A small network was trained on made-up records. Each row is its average activation on records with the value named, seen along a few directions.
Values that are neighbours, or in one group, have similar rows; names and order tell nothing.
In the rows, 500 means zero.
Random noise pushes rows far along 5 fixed directions. That doesn't count. These rows show it; they differ only by the noise:
[577 494 425 515 500 517 444 493 569 420 389 374 477 541 541 551 652 341
 436 549]
[631 545 533 513 476 506 734 305 371 602 467 518 399 410 347 665 763 567
 680 512]
[479 448 532 492 436 437 440 662 502 443 494 485 470 544 465 477 459 479
 479 505]
[475 658 384 282 601 164 643 326 478 439 724 483 479 611 483 540 492 323
 490 533]
[598 416 574 586 429 497 594 620 459 603 485 509 439 476 303 565 519 596
 604 483]
[550 337 516 557 417 590 761 681 445 801 666 269 329 451 297 672 307 699
 645 440]
[554 347 503 587 455 431 431 851 616 541 539 406 499 603 360 469 280 472
 440 483]


Field RIKA:
goz: [635 423 616 758 470 668 480 669 509 707 448 611 575 389 317 495 428 538
 623 452]
sas: [497 626 420 387 585 432 723 339 411 681 753 381 447 435 531 569 435 402
 602 504]
dozu: [574 612 406 540 622 627 459 341 548 427 428 514 590 488 582 501 631 374
 426 516]
gufes: [348 695 455 340 578 308 274 397 505 208 511 504 584 621 781 317 632 166
 365 536]
leron: [749 596 284 581 752 360 595 227 728 550 451 437 549 603 518 547 655 295
 404 537]
rimu: [269 441 569 416 431 744 510 569 382 498 554 460 390 371 616 477 293 811
 527 457]
fis: [628 443 494 603 522 574 564 392 608 563 377 424 525 475 481 607 523 537
 519 534]
geg: [416 550 450 405 566 504 857 303 400 770 725 440 417 425 380 668 359 806
 639 416]
saf: [518 575 592 478 513 574 657 238 402 504 359 609 446 417 430 581 635 719
 631 477]
fesi: [579 494 547 592 505 635 635 482 394 764 584 645 521 404 291 549 397 674
 642 404]
rofu: [323 379 510 500 384 931 267 552 471 376 340 431 491 428 735 476 489 622
 388 485]
bubun: [470 457 619 503 477 332 602 464 359 560 548 719 489 430 410 510 458 684
 572 483]
lavaz: [545 444 572 669 428 850 501 606 441 742 472 367 464 367 470 571 544 599
 602 463]
tilel: [432 291 609 545 313 624 514 775 450 606 451 421 376 394 455 519 507 702
 541 484]
pesil: [586 351 453 585 534 549 433 556 658 422 445 392 543 611 511 471 412 457
 406 532]
sis: [326 426 612 462 264 413 258 811 502 357 493 601 539 550 632 290 407 538
 463 505]
RIKA is arranged as a line.
Question: Name the neighbours of fis, in listed order.
Answer: saf, pesil
Question: Name the neighbours of lavaz, in listed order.
Answer: goz, sas
Question: Name the neighbours of tilel, in listed order.
Answer: sis
Question: Name the neighbours of rofu, in listed order.
Answer: dozu, rimu
